 75  148   90  128  102  169
128   91   49  107   41  158
118  156  160  133  162  111
: 118

130  130  128  126  131  128
101  127  117  163  124  211
128  127  128  129  130  126
: 128

125  124  128  123
 92   45  144  186
138  136  133  129
: 138

175  106  113  144  175
160   62  142  101  112
166  167  140  173  138
: 166

115  108  148   73  124  109
 93   64  139  104  124  101
136   45  114  103  124   88
: 136

 75  124   46  174
124  132  121  127
132  138  130  142
: 132

 39  169   42  191  115   55  196
189   84  204  138  190  210  104
142  103  213  198  194   56   50
: 142

146  150   89  160
130  134  107  122
215  119  120  136
: 215

118  129  128  165  126  137
121  194  173   56  130   91
 98  176   96  124  146  129
: 98
---
[[130  74 108 111 115 121 125 103 105 138 112 139 140 122 147]
 [125 110 108 123  96 134 153 112  78 181 117  83 134 130 143]
 [161 141 119 127 145 114 113 138 189 138 155 148 107 120 137]
 [142 136 138 133 151 133 122 119 192 133 147 129 109 136 146]
 [124 115 108 115  90 157 142 151 124 198  90 110 120 114 107]
 [123 130 133 113 128 118 135 123 139 119 132 114 129 131 123]
 [132 134 121 129 126 114 115 144 145  87 128 153 140 124 109]
 [131  83 146 136 134 132 139  98 193 130 150  95 145 140 116]] yields 130

[[122 122 144 167 148 124 108 153 111 142 160 170 138 148]
 [129 139  86 151 178  95 102  96 199 129 119 174  76 120]
 [128 133  98 150 170 101  98  91 196 131 125 176  78 129]
 [137 136 156 157 106 111 172  59 169 137 159 158 128 123]
 [125 129 125 161 169 104 152  89 157 145 125 158 119  93]
 [180 110 114 174 143  93  99 158 131 117 175 138 165 121]
 [133 126 161 153 101 117 168  51 168 138 165 145 136 122]
 [127 111 119 166 166 119 126  89 174 132 116 194 105  94]
 [155 129 153 160 121 129 126 109 130 146 128 136 132 136]
 [118 143 133 167 168 105 148 106 140 147 128 150 127 100]
 [142 102 157 144 127 126  92 132 144 147 206 164 142 119]] yields 122

[[133  67  99 170 134 142 100  94 131 139 108 127 124 131 140 119]
 [ 87 146 118  93  75 173 145 131 180  75 154 125  87 161 164 121]
 [129 149 126 146  61 192 151 110 153  79  97 142  78 100 127 104]
 [ 68 111  90 124  79 145 114 127 174  72 176 112  79 205 193 128]
 [156  71  98 174 108 168 104 116 135 129  91 145 106  83 105 119]
 [169  92 119 150 141 170 118 108 133 155  88 145 132  95 109 115]
 [ 97 180 171 126 144 128 153 109 112 125 100  97 152 123 130 113]
 [174 128 128 117 157 154 142  96 145 161 127 148 134 180 172 117]
 [ 78  91 107  96 135 131 111 141 160 124 160  86 133 154 148 138]] yields 133

[[189 109 157 133 159  79 104 146 115 111]
 [143 127 134 127 155 113 146 118 136 119]
 [173 162 154 215 139 168 107 167  65  74]
 [124 126 140 146 136 117 133 140 119 125]
 [134 115 129 126 129 141 139 119 119 122]
 [145 131 132 133 154 119 135 113 132 111]
 [119 114 140 127 116 132 155 131 110 123]
 [140 136 207 184 208 152 104 128  85 130]
 [130 134 128 122 120 140 119 124 123 125]
 [142 136 125 112 117 132 123 141 127 142]] yields 189

[[139 170 141  64 145 132 144 147  90]
 [142 125 116 209 123 154 136 109 142]
 [136 152 132 144 187 188 172 136 122]
 [135 165 143  59 145 128 141 149  93]
 [118 107 136  63  97  88 104 138 132]
 [129 132 132 151 189 188 170 135 138]
 [124 147 146  65 190 169 166 156 115]
 [134 167 144  63 166 149 156 152  97]] yields 139

[[ 87 159 132 126 124 114 128 129 123 129 142 128 127]
 [ 62 208 127 165 127 152 129 129 130 128 126 129 132]
 [142  98 131 119 131 189 136 130 131 129 186 126 125]
 [ 75 165 129 133 127 105 127 129 126 128 146 127 127]
 [188  61 132  98 125 166 128 128 126 127 120 128 129]
 [ 77 144 124 135 135  61 122 128 133 125 122 126 124]
 [ 75 154 124 138 132  51 119 128 131 126  96 127 126]] yields 87

[[173  60  90 105  94 134 124  83 106]
 [121 132 119 131 124 124 135 139 128]
 [114 133 121 127 137 114 131 142 126]
 [150  70 111  94  91  69 147 139  95]
 [177  66 116 115  98 104 135 125  90]
 [121 125 120 127 129 127 138 122 135]
 [100 178 116 197 147 215  84 106 141]
 [138 122 139 137 129 121 120 121 139]] yields 173

[[ 72  91 119 121 154 159 199 146  93 118]
 [ 73 128  97 170 151 188 104 152 100 133]
 [ 70 155 132 117 166 137  96 148 118  68]
 [159 165 127 134 123  66  64 139 152 139]
 [161 153 195  99 119  72  71 185 163  80]
 [174 120 128 118 133 116 182 127 125 134]] yields 72
---
54 160 183 118
140 111 121 126
⇒ 126

67 40 73 149 174 198
174 112 101 104 48 183
⇒ 183

196 185 138 119
120 129 126 141
⇒ 141

110 109 152 106 123 134 110
169 94 92 46 167 167 110
⇒ 110

120 174 56 162 98
104 115 206 103 106
⇒ 106

112 57 114 122
156 169 126 94
⇒ 94

211 185 174 54
36 50 126 97
⇒ 97
---
162 125 59 37 78
121 149 157 150 128
119 127 97 51 78
-> 162

128 116 120 113 138
131 115 58 77 131
119 133 119 126 139
-> 128

57 174 122 146
66 125 116 141
137 59 123 111
-> 57

178 137 101 128 39 218
162 115 121 120 54 181
148 104 134 116 73 152
-> 178

111 43 54 186
120 80 87 162
128 96 102 154
-> 111

105 111 171 144 112
200 171 137 98 116
174 126 143 142 125
-> 105

152 118 119 122
131 202 151 115
125 88 101 121
-> 152

173 163 113 137
60 145 120 87
93 192 143 209
-> 173

156 118 108 125 52 167
133 134 122 85 165 110
158 97 127 122 137 117
-> 156
---
120 35 123 49
114 115 144 149
yields 144

199 121 210 62
121 113 125 130
128 125 130 123
yields 125

94 42 109 61
57 189 65 70
yields 65

172 206 196 134
136 124 105 131
yields 105

185 48 149 103
180 63 138 84
52 92 166 118
yields 138

92 61 183 192
143 119 110 77
yields 110

38 44 209 42
125 124 50 178
95 89 134 212
yields 50

103 56 176 62
118 112 95 115
yields 95

119 127 124 65
205 46 131 48
199 46 134 41
yields 131

195 186 200 95
140 90 107 146
yields 107
---
171 145 75 77 61 151 143 ans = 171, 143

78 75 132 55 217 182 ans = 78, 182

164 105 49 163 121 125 106 ans = 164, 106

188 159 153 52 ans = 188, 52

115 123 97 221 ans = 115, 221

85 95 193 204
142 138 130 130
ans = 85, 130

130 172 195 120 160 52 110
137 186 161 173 53 91 118
ans = 130, 118

213 221 45 35 159 49 ans = 213, 49

99 120 51 136 66 193 153 ans = 99, 153
---
Q:
190 65 106 130 135 180
71 59 126 125 111 154
A: 125

Q:
54 202 170 114
112 124 142 138
A: 124

Q:
202 144 90 144 133 154 183
139 113 159 114 120 162 108
A: 120

Q:
110 172 138 37 157 88 83
134 107 116 112 152 159 176
A: 152

Q:
157 175 60 119 120
125 98 143 115 145
A: 143

Q:
141 215 152 135 126
137 149 107 136 139
A: 107
---
array([[170, 116, 128,  52, 149, 102, 128],
       [170, 113, 160,  52, 149, 102, 155],
       [170, 128, 160, 128, 221, 102, 155]])	116

array([[ 76, 148, 147, 137, 187],
       [136, 101, 197,  61, 116],
       [177, 167, 164,  54, 113]])	148

array([[177, 178, 147, 204],
       [164,  89, 123, 176],
       [165, 200, 146, 191]])	178

array([[114, 121, 122,  95, 132],
       [205, 140, 139, 122, 143],
       [194, 120, 135, 107, 135]])	121

array([[194, 106, 106, 105],
       [151, 153, 153, 158],
       [107, 102, 103,  99]])	106

array([[ 46,  93,  80,  86,  36],
       [ 68,  99,  52,  91,  62],
       [ 82, 100,  66,  89,  62]])	93
---
[[114 145 179 115 150]
 [185 113 167 155  71]
 [178 131 199 148  82]] out 145

[[ 61 127 191 128 161  89]
 [161  64 118 124  76  40]
 [140 134  93 157 103 141]] out 127

[[ 88 120 132 169  56]
 [137 133 124 142 124]
 [ 98 141 160 125 134]] out 120

[[121 120 156  78 127 161]
 [174 119 128 200 165 114]
 [112 183 106 124 174 152]] out 120

[[132 165  48  94 161 156 150]
 [104 104  98 112 178  74 158]
 [161  99 107 138  91 160  77]] out 165

[[115 136 117 137  69  90]
 [186 169  81  98 124  99]
 [172 206 102 100 123 143]] out 136

[[159 122  41 123 112 148 115]
 [133  94 149  60 117 125 115]
 [142 138 156 121  86 174 175]] out 122

[[ 87 130 140 107 140 171  88]
 [119 159 131 163  87 118 134]
 [ 60 167 150 153  88 183  75]] out 130
---
137 127 102 128 58 123 ⇒ 102

128 131 124 129 127
165 179 162 192 125
40 79 192 194 145
⇒ 124

192 199 153 203 ⇒ 153

127 150 129 72 113
137 206 81 105 139
⇒ 129

135 109 124 96
139 144 149 155
165 83 141 50
⇒ 124

118 129 134 145 193
157 200 193 122 138
153 205 208 77 182
⇒ 134

169 148 200 182 214 146 ⇒ 200

88 169 175 66 120 128
113 195 187 63 152 124
⇒ 175
